These are the activations of a small network on made-up records, seen along a few directions, one row for each record.
After each row come some of the record's fields: FOTU, GOZEZ, GEN, ROTEV, PULEB.
Not every record has every field; a missing one is written absent.
The largest differences between rows may come from other fields.
Random noise pushes rows far along 12 fixed directions. That doesn't count. These rows show it; they differ only by the noise:
[ -95  155    5  -71   73 -110   69   20   51    2  221   77   37   70
 -183   24  135   80  -20 -280  126  136   32   33 -131   32 -204]
[   3  -24   80   11  146 -265  251 -226  269  -54  197   61  -42   97
 -203  256  203  -78 -448  130  -56 -162  -93 -289   56  289  157]
[-410  -29  120  100  -71  388  372  219   -3 -154  455   47 -463  207
  167 -351   22  241   18 -333   76   19 -195 -131  455  227  -48]
[  16   -8   22 -434  301   -7 -199 -148 -109 -495   96   49  184 -306
  -52 -218  -17  -96 -215    5  260   18   18  -96 -302  236  171]
[-208  301   93  -96  199  199  244  192 -149   30  236  132   44  186
 -124  -77   58  354  -84 -153   50  597  146  228   84  102  -25]
[ 174 -274 -148 -101  -53  226 -267 -135 -218 -255  236 -303 -195 -307
  191  -18  -63 -141  275 -113  114 -124   76 -279  -45   12 -242]
[-333  -62  296 -251 -104 -218    7  -17  408  -49   25  112   55  152
  517 -572  131  400  -72 -138  192   50  -27  -71 -212  564 -170]
[ 164  116   74 -274  238 -104  -59 -104 -216 -303   61  -59  213   -5
 -369  229  179  219 -243 -199   31  -85 -121 -261 -500 -144 -131]
[ 289 -366  -68  247  222   66  -85 -387    1 -223  169  324 -114   80
   -9  -29   -5 -410 -154  264  -33  165  237  -43  384  344  112]
[ -16  -44 -166  -73  144 -363  140  -88  294 -124  290  375   -4 -172
 -320 -141   17 -448  -90  -74  325  -33  187  484  172  143  128]
[  -4  -53  -94   62  194  158 -302 -107  -58 -203   72  254  192 -173
   57 -322 -233 -367   38  -78  219  330  355  211    4  330  154]
[ 132  182   46  315  134  -46 -207 -256   37   -9  -97  529  -68  252
 -137   57   81 -452 -209   75 -193  314  210 -206   92  158 -495]
[ -93  155  -73  -30 -441 -212   20  223  244  296  -52 -254 -157 -319
  202   10 -155  -73  271 -164   11 -239  250  157 -128 -129 -518]
[-198  356  133 -390  -51   13 -204   30   66  135  -55 -186 -126 -240
  525   20   61   90  121  179    3  537  280 -154 -249  207 -681]

[ 113 -336 -126  163    4  306 -114   -3 -328  155  330 -204  120  267
  -77  109  -10  208  375 -182  138  249   46  308  172  -51  315] | FOTU=absent, GOZEZ=absent, GEN=absent, ROTEV=absent, PULEB=absent
[ 141 -155   14 -493 -146  -77   27   28  -66 -237  -94   74 -357 -268
  235 -519   50  102   80  338   72 -156  -74  183  232  -73 -269] | FOTU=absent, GOZEZ=absent, GEN=absent, ROTEV=absent, PULEB=neto
[-523  147  -53 -154  -13  -70 -147   45  262  -94  325    0  -48  -83
  -44 -348   67 -272   24 -458  427 -255 -331 -266 -118  255   16] | FOTU=numir, GOZEZ=diti, GEN=gubem, ROTEV=kalo, PULEB=absent
[ 229 -141  -91  -49   72  426  137  132 -511 -336  101  -86  -67 -129
 -271  -31 -196  196  113 -120  -13    7   -3  270  102 -400  185] | FOTU=absent, GOZEZ=absent, GEN=absent, ROTEV=absent, PULEB=neto
[ -12   18   43 -124  102  -49   99   15   96 -244   -1  106 -364 -321
  -10  277  -53 -467 -121  281   43 -283   -8  196  127 -188   12] | FOTU=absent, GOZEZ=absent, GEN=absent, ROTEV=absent, PULEB=tol
[ 162 -224  -49  188  148    8 -193 -311 -109 -136  105  196  -53  299
  -96  -23  147 -123  -34  -87  -15  -69 -169 -288   62   68  -25] | FOTU=puna, GOZEZ=diti, GEN=tugot, ROTEV=absent, PULEB=neto
[  15  -47  -11  -98 -173 -389  -30    4  373   -7 -273  -21  338 -239
  143 -340  -59  -39  -45 -124   98 -440   49   57 -406  117   93] | FOTU=absent, GOZEZ=diti, GEN=tugot, ROTEV=mevo, PULEB=tol
[  71  577   -1 -407  394  293 -298  218 -507 -421 -364  235  420 -485
 -216 -325 -279  -86 -117  -23  114  485  279  211 -382 -203  198] | FOTU=absent, GOZEZ=absent, GEN=absent, ROTEV=absent, PULEB=neto
[ 146 -107  166 -234 -109 -247  -84 -191  110 -133 -282  -88  -96  -48
  331   35  118  211  -90  245 -126 -330 -139 -269 -356  -64 -449] | FOTU=dovo, GOZEZ=diti, GEN=tugot, ROTEV=mevo, PULEB=neto
[ 107  -45  227 -398   33 -205  -37 -101  106 -113 -217   42  -17   -5
  388 -164  151  336  -97  357  -77   35   -1  -17 -182  128 -333] | FOTU=dovo, GOZEZ=fipo, GEN=gubem, ROTEV=mevo, PULEB=tol
[-375  556 -258 -236  -99  -55   47  319   31  359  199  -31  206 -209
 -234 -338  -71  -81   80 -229  212  253   34  170   85  147  221] | FOTU=puna, GOZEZ=fipo, GEN=tugot, ROTEV=mevo, PULEB=neto
[ -55   79  152 -271  241  -23  -69  -68  -29 -319  -92  241 -149  -87
  162   40   85  -64  -24  278   59  374   71  230  -69  -41 -220] | FOTU=absent, GOZEZ=diti, GEN=gubem, ROTEV=mevo, PULEB=neto
[-280  -29  -34  -31  102  -57  -44  -62  318 -109  107  227 -214 -181
  231 -141  -74 -487   76  -20  254  -11   21  136  162  194  -28] | FOTU=dovo, GOZEZ=diti, GEN=tugot, ROTEV=kalo, PULEB=tol
[ 301  216  -59   96 -419   34  -93  203 -182  280 -566 -123  228   18
 -216 -235 -234  192 -125  143 -487 -344  128 -273  -84 -184 -129] | FOTU=numir, GOZEZ=diti, GEN=gubem, ROTEV=sipum, PULEB=tol
[ 163  -39   26 -162  246  261 -189 -120 -304 -215   75   41   41    9
   20  -49   66   77   66   36    4  390   46  -27  -51   26 -118] | FOTU=absent, GOZEZ=absent, GEN=absent, ROTEV=absent, PULEB=tol
[-100 -167  222   91  417  165 -218 -242   92 -320 -207 -108  260 -293
  370  554 -247 -243 -368  332  -12  226  268    5 -417  282  574] | FOTU=absent, GOZEZ=diti, GEN=tugot, ROTEV=mevo, PULEB=neto
[-324  327 -110 -240 -174  -42   26  154  137  297  201 -252 -396 -256
  180  350   58 -329  219  261  116  319  -25   64  244  -86 -342] | FOTU=absent, GOZEZ=diti, GEN=tugot, ROTEV=mevo, PULEB=absent
[ 311 -121  -75  -31  254  302    0 -107 -302 -287  -37   17  -23 -180
  -45   42 -117 -134 -141  389 -140   88  118   14  242  -36  251] | FOTU=absent, GOZEZ=fipo, GEN=gubem, ROTEV=mevo, PULEB=tol
[ 340 -540   61  161 -446 -366 -245 -156  290  330 -395 -273  241   60
  596  -73 -185  281  234  295 -143 -169  389  314 -190  239 -154] | FOTU=dovo, GOZEZ=diti, GEN=gubem, ROTEV=mevo, PULEB=absent
[-155  354  -53 -415  -34    9  -75   77  -43   35   13   67   41  -71
  117 -441  107   66   63   86  135  283    0  -66   32  111 -169] | FOTU=absent, GOZEZ=diti, GEN=tugot, ROTEV=mevo, PULEB=absent
[-325  163  222 -321  293   50  338  282  -78 -560 -114  212  129 -245
 -145 -171 -212  135 -451  -62  223 -198 -141  361 -202  -32  533] | FOTU=puna, GOZEZ=diti, GEN=tugot, ROTEV=mevo, PULEB=absent
[  93  632  -34 -176   26 -344 -142   15  -48  304 -332  -36  439  -18
 -425  320  101  -51 -227   70 -144  108   32 -155 -517 -198 -290] | FOTU=dovo, GOZEZ=diti, GEN=tugot, ROTEV=mevo, PULEB=absent
[ -39  -69  -47  463 -217  122  443  286  -45  131   13 -122  -62  157
 -302  176 -182  269   83 -424 -140 -495  -58  183  138 -435  301] | FOTU=puna, GOZEZ=diti, GEN=gubem, ROTEV=kalo, PULEB=neto
[  -2    7   -5  280 -135   24  212 -116   93  194  137 -137 -129  288
  -66  155   96  -26 -315  262 -313 -109 -115 -451  402  304  210] | FOTU=absent, GOZEZ=diti, GEN=gubem, ROTEV=mevo, PULEB=absent
[ -51 -201 -114   61   84  573   11  125 -372   64  393 -444 -181  -54
  227  180 -147  195  296  112  -21  503  138   31  339  152  249] | FOTU=kefo, GOZEZ=diti, GEN=gubem, ROTEV=mevo, PULEB=tol
[-191   98  -68    0  -14 -103   57  -97  111  512  331 -405  194  184
  -83  195  272  291    5  -88   30  290  -94 -378   -9  310  158] | FOTU=kefo, GOZEZ=fipo, GEN=tugot, ROTEV=kalo, PULEB=absent
[-119   62  297   32 -194  107  319  154   -6  221   26 -290 -263  229
  203  217  112  534 -112  150 -286   14 -165 -271  179   -8 -191] | FOTU=absent, GOZEZ=absent, GEN=absent, ROTEV=absent, PULEB=absent
[ 200   97  -60  282 -141  189 -181  141 -381  -15 -341  237  263  175
 -458 -159 -251 -129  -45 -162 -134 -181   22  229    1 -313  164] | FOTU=absent, GOZEZ=absent, GEN=absent, ROTEV=absent, PULEB=absent
[-118  126  112  285  100  482  304  261 -239 -389 -174  428 -487   76
  -96  -67 -128 -141  -79  -58 -146  -27  -26  211  450 -426  -86] | FOTU=absent, GOZEZ=diti, GEN=gubem, ROTEV=sipum, PULEB=neto
[ -98  -81  285   -2  258 -136  -49 -161   67  -50   40  -74  121  248
   27  616   56   75 -411  199  -66  137 -119   -6 -300  174  155] | FOTU=numir, GOZEZ=diti, GEN=tugot, ROTEV=mevo, PULEB=absent
[  41 -242   55  492 -251  362 -174   18 -101   30 -279 -170   33  -30
  256  -43 -476 -160   14  101 -255 -364  100  -65  130   92  498] | FOTU=absent, GOZEZ=absent, GEN=absent, ROTEV=absent, PULEB=neto
[ 373 -127 -260  -27  -43    9 -217  -67 -313 -135 -148  185  378 -243
 -334 -430 -337 -225  -42  143  -46 -106  293  327   32  -12  385] | FOTU=puna, GOZEZ=fipo, GEN=tugot, ROTEV=mevo, PULEB=neto
[  15  111 -202 -115 -355 -147    4  271  106  395   -5 -158  107 -255
  122 -303  -15  250  629 -343  212  162  298  481  -37 -239 -236] | FOTU=absent, GOZEZ=absent, GEN=absent, ROTEV=absent, PULEB=neto
[ -89   69  145   35  182  163 -155 -240  -14  -42 -134  178  224  291
   16 -169   66   -9 -362  226  -94  156 -155 -592    4  398  349] | FOTU=numir, GOZEZ=diti, GEN=tugot, ROTEV=kalo, PULEB=absent
[ 173 -138 -138 -307  -34 -422  155 -146  130  -32  206   46  -67  -15
 -300 -159  265  -20  -47   16  139 -323 -163   61  134  -79 -107] | FOTU=dovo, GOZEZ=fipo, GEN=tugot, ROTEV=kalo, PULEB=absent
[-457 -108  -34  355  -90  611  305  180  -72   63  631 -323 -525  280
  209  208  182  262  409 -557  101   57 -427 -366  422  -99   -9] | FOTU=absent, GOZEZ=diti, GEN=tugot, ROTEV=mevo, PULEB=neto
[-421 -244  359   -3  149  -18  409   27  482  -45   88   18 -488   82
  703  211   99  158 -101  322   95  197  -51  330  299  211  128] | FOTU=absent, GOZEZ=diti, GEN=tugot, ROTEV=absent, PULEB=neto
[-306 -101 -136 -162 -215   41   84    6  152    3  477 -357 -362 -212
  205  -87  154 -118  152 -190  202 -219 -290 -392  246  208  -97] | FOTU=absent, GOZEZ=fipo, GEN=tugot, ROTEV=mevo, PULEB=absent
[-154  414  -25 -297  175 -538  153   52  362  116  -57  307  152  -48
 -242  131  326    1   28 -216  304  256  132  472 -342 -300 -318] | FOTU=absent, GOZEZ=diti, GEN=gubem, ROTEV=kalo, PULEB=neto
[ -54  336  -31 -355  245   86  140  298 -212 -413  -65  243  -60 -411
 -339  -73 -297 -315 -204   90  145   93  113  507   14 -237  189] | FOTU=absent, GOZEZ=absent, GEN=absent, ROTEV=absent, PULEB=tol
[ -79  168 -235  192   25  340  269  218 -116   42  238  359 -393  -95
 -165 -160 -145 -497   76  153  -35  319  218  369  773 -110   60] | FOTU=absent, GOZEZ=diti, GEN=tugot, ROTEV=mevo, PULEB=tol

Here are new rows. What are their fields?
[ 129   16 -200  -53   98   -4  -14 -115 -103  285  289 -315  123 -112
 -165  244   93  -12   38  136   46  359  151  -94   64  149  127] | FOTU=absent, GOZEZ=absent, GEN=absent, ROTEV=absent, PULEB=absent
[ 300 -260  -21  -60  212 -335 -126 -327  154 -159   90  303   90   87
 -106   90  275 -124  -61   79   60   34   75   82  -98   18 -159] | FOTU=absent, GOZEZ=fipo, GEN=gubem, ROTEV=mevo, PULEB=tol
[ 136 -383 -123  198  -26 -135 -125 -223  210  -65   68  197  205  109
  -30 -430   22 -217  -29  -29  139 -313  -98 -125   67  310  404] | FOTU=absent, GOZEZ=diti, GEN=tugot, ROTEV=mevo, PULEB=tol
[ 170 -624  -65  222   93   80 -114 -224   47 -208  187 -213   17    5
  126  294   31  -29  336 -367  196 -335  -71  -38 -190 -201  188] | FOTU=absent, GOZEZ=diti, GEN=tugot, ROTEV=kalo, PULEB=tol
[ -67  518  -40 -383 -197   97  179  255 -195   85 -221 -341  157 -284
 -141 -240 -186  135 -439  468 -285 -113  -34 -310   59  111  337] | FOTU=absent, GOZEZ=diti, GEN=tugot, ROTEV=mevo, PULEB=absent
[-251  197   74  210   24  -71  -37   26  177  -66 -128    2    2  -74
  -12  198 -118 -280 -328 -105  -80 -228  -85 -236 -195  188   89] | FOTU=puna, GOZEZ=diti, GEN=gubem, ROTEV=mevo, PULEB=neto
[ 122 -543   54  218  111  325  -60  -90 -157 -279   98 -136   10  160
  180  -90   12  326  163 -307   71 -153 -183 -169   16  -82  310] | FOTU=absent, GOZEZ=fipo, GEN=tugot, ROTEV=kalo, PULEB=neto
[ -84  123  337  183 -276 -383   72   59  407  331 -451  411 -133  353
  318  -26    0   97 -146  314 -312  104  112  389   58  -46 -519] | FOTU=absent, GOZEZ=fipo, GEN=tugot, ROTEV=mevo, PULEB=neto
[  44 -305  296  -79  159 -395 -288 -319  210 -116 -105  320  488  591
  208 -427  331  482 -160  -72  140  181 -167  -98 -429  501   52] | FOTU=absent, GOZEZ=diti, GEN=tugot, ROTEV=mevo, PULEB=absent
[ 190 -348  -49  372  -64  -69 -384 -133   62  157  -52  136  257  188
  150 -222  -77  -44  270 -178   31   90  233  231 -134  131 -125] | FOTU=absent, GOZEZ=fipo, GEN=gubem, ROTEV=mevo, PULEB=tol
[ 133 -257  130  232 -149 -215   23 -125  178  186 -159   39  257  435
   55  -20   61  343 -134  -68 -206 -168  -66 -139 -182  220   24] | FOTU=dovo, GOZEZ=diti, GEN=tugot, ROTEV=mevo, PULEB=tol
[ 228 -375  179    0  352  297   69  -36 -480 -331   91    2   45  196
  -27  172  -53  403 -140  153  -71  341   37  344   60  -59  221] | FOTU=kefo, GOZEZ=fipo, GEN=tugot, ROTEV=mevo, PULEB=absent
[ 162 -213   65   51  279  224 -224 -182 -307 -504  112  -42  -82  -48
   18  262   17   12  125 -379  105   -4  -33 -154 -442 -296 -293] | FOTU=absent, GOZEZ=absent, GEN=absent, ROTEV=absent, PULEB=neto
[ -65  230   72 -323  400    1 -235 -152 -132 -166   81  342  390  258
 -321 -196  183   37 -242  -27  198  385 -179  -13 -239  254  253] | FOTU=absent, GOZEZ=absent, GEN=absent, ROTEV=absent, PULEB=tol
[  55  -50   56  -41   56 -305  497  138   79  -10  -62  213  386  246
 -426 -151  104  550 -244 -163   63 -219 -110  417  -82 -113  608] | FOTU=puna, GOZEZ=diti, GEN=tugot, ROTEV=mevo, PULEB=neto
[-138  135 -106   66 -149   47 -253   61  -17   48   10  172 -166  -50
  -41  -77    0 -448  262 -232  144   69   27  143   59 -115 -421] | FOTU=absent, GOZEZ=absent, GEN=absent, ROTEV=absent, PULEB=absent
[-200  149   67 -666  326  -54  133  201  -51 -451   89  135  -21 -394
  -94 -167 -101  -17 -292  255  285  131    8  528  -58   37  267] | FOTU=numir, GOZEZ=diti, GEN=gubem, ROTEV=mevo, PULEB=tol
[  36   90   46 -263  -50  246   22  145 -259    4  -13  -69 -170  -38
  144  -90  -21  202  211  150  -67  258   30  214  135 -156 -238] | FOTU=absent, GOZEZ=absent, GEN=absent, ROTEV=absent, PULEB=tol
[  61  -21  -23  613   25  210 -410 -220  -42 -165 -129   56   33  -78
  -93  254 -286 -734  -64 -231 -133 -213    4 -533 -124   32   23] | FOTU=absent, GOZEZ=absent, GEN=absent, ROTEV=absent, PULEB=absent
[  20   77  174  111  -77 -240  100 -104  238   49 -255   -8  166   10
 -121   61  -91  -82 -518  226 -253 -396 -136 -416 -110  243  272] | FOTU=absent, GOZEZ=absent, GEN=absent, ROTEV=absent, PULEB=absent
